Each row below holds a small network's activations on one input, seen along a few directions.
In each table, some parts of the input vary, and every possible input appears once, in random order.
A made-up example of a description, with smaller parts first: one of 5 places around a ring, together with either a single point or (one of 2 separate values, together with one of 4 places along a line) or one of 11 places around a ring.
Shared parts are said once, and a part with two or three values counts as separate values.
In the rows, zero is written as 128.

Other details of the inputs vary at random and push rows far along two fixed directions, the same in every table; ignore that.

Table:
x1: [164 114 106  96 110  98 119 206 145 135 114]
x2: [126 111 144 185 151 143 166  78 125 129 103]
x3: [123 106 139 163 157 143 184  69 119 139  90]
x4: [124 125 125 153 151 122 121  78 156 113 178]
x5: [126 125 125 111 125 130 134 111 125 118 123]
x6: [118 137 117 161 149 150 139 137 113 135 115]
x7: [130 151 147 140 149 133 144  76 164 116 174]
x8: [111 138 140 113 110 127 106 137 122 133 133]
x9: [123 127 124 133 138 123  96  77 129 154 168]
x10: [134  95 114 135 117 129 151 160  99 110  58]
x11: [132 112 144 151 117 136 120  94 106 182 102]
x12: [120  97 105 120 126 113 135 154 112 139  86]
x13: [125 100 136 169 160 139 180  72 123 138  92]
x14: [134 145 146 171 147 129 135  88 166 106 174]
x15: [113 140 153 156 137 140 121  65 138 115 176]
x16: [151 142 139 105 109 126 168 200 144  79 104]
x17: [112 103 140 170 139 145 154  77 104 129 103]
x18: [120 134 145 121 116 143 129 109 114 117 116]
x19: [122 115 141 105 107 139 136 155  79 147  65]
x20: [137 149 138 141 149 124 138  92 174 106 185]
x21: [136 137 153 119 108 135 109 119 120 166 125]
x22: [124 131 134  98 122 126 113 118 114 149 129]
x23: [141 136 143  95 126 134 180 162 134 103  93]
x24: [153 117 118  95 108 114 130 177 126 152 100]
x25: [126 141 115 138 121 102  72 140 166 111 196]
x26: [132 158 133 125 118 123  90 116 161  92 199]
x27: [140 137  99 125 130 127 139 232 129 102 101]
x28: [145 142  89  90 133 118 146 244 139  98 109]
x29: [130 115 110 124 131 123 131 117 128 114 121]
x30: [135 163  99 135 158 116 100 148 177 109 206]
x31: [131 151 116 105 120 141 148 225 115 110  92]
x32: [114 130 117 135 136 110  92  93 149 137 178]
x33: [118 140 143 144 128 132  82  74 123 150 176]
x34: [113 103 136 175 143 140 146  76 114 125 115]
x35: [100 112 136 156 126 136 117  78 102 158 114]
x36: [135 112 110  99 117 121 148 162 115 107  87]
x37: [127 187 126 104 145 132 102 143 169 115 209]
x38: [ 96  96 129 145 138 135 138  67  91 174  88]
x39: [135 150 123 114 131 110 110 133 176  84 208]
x40: [116 154 157 134 130 136 116  91 150 104 185]
x41: [114 121 119 140 118 117 105 135 123 131 129]
x42: [112 181 144 143 144 152 104 103 146 132 188]
x43: [124 118 126 111 125 127 117 110 106 154 119]
x44: [101 113 133 130 133 133 126  80 105 164 110]
x45: [119 127 130 152 152 126 123  69 150 116 179]
x46: [144 128 136 126 119 130 176 177 132  93  88]
x47: [128 132 101 103 136 136 162 200 112 125  81]
x48: [130  88 107 125 131 125 159 137 100 123  60]
x49: [116 117 121 138 134 158 175 177  78 142  41]
x50: [122  98 116 147 144 125 117  80 105 166 113]
x51: [103  77 138 180 139 153 140  47  55 192  53]
x52: [120 159 130  96 121 110  81 125 163 122 202]
x53: [130 181 115 113 147 128 103 146 171 112 209]
x54: [151 112 121 131 109 114 115 168 125 149 103]
x55: [148 154 146  94 109 128 162 204 147  77 113]
x56: [153 107 114 105 113 113 133 171 121 156  89]
x57: [135 132 132  78 114 124 154 184 132  90 111]
x58: [142 132 122 101 106 116 143 210 139  71 123]
x59: [131 154 130 109 129 115 111 127 172  87 206]
x60: [145 141 119  60 103 114 132 206 140  84 118]
x61: [137 137 117 143 126 107  69 125 152 121 192]
x62: [129 115 150 144 114 142 125  91 100 186  96]
x63: [152 147 129 138 114 108  73 130 168 142 195]
x64: [ 84  93 149 165 130 156 144  48  66 186  60]
x65: [148 129 113  95  99 117 131 209 128  77 106]
x66: [107  78 127 158 148 144 144  48  67 192  62]
x67: [147 118 126  91 107 120 135 167 116 159  90]
x68: [138 109 113 122 111 126 144 171 109  99  77]
x69: [136 153 147 114 124 122  90  87 154 165 185]
x70: [122 134 136 151 129 129  83  78 126 149 173]
Each input here is: one of 2 separate values, together with one of 5 places along a line, together with either a single point or one of 6 places along a line.
Q: Changing only the place on the line of 5 turns x31 into x42. The same change can be made to x33. Which row results?
A: x19
Q: Changing only the place on the line of 5 turns x36 into x48. The same change can be made to x9. Which row results?
A: x50
Q: List by row number the other rows that have the place on the line of 5 and the choice among 2 separate values in common with x29.
A: x3, x28, x32, x45, x56, x66
Q: Which other rows does x59 become when the place on the line of 5 takes its other values? List them by row number.
A: x4, x39, x45, x57
Q: Which other rows does x51 become when the choice among 2 separate values takes its other values? List them by row number.
A: x66
Q: List by row number the other rows that have the place on the line of 5 and the choice among 2 separate values in common with x41.
A: x6, x14, x17, x51, x63, x68
Q: A walk changes only the place on the line of 6. It starts at x2 and steps to x34. List the rest of the walk in order.
A: x10, x25, x61, x54
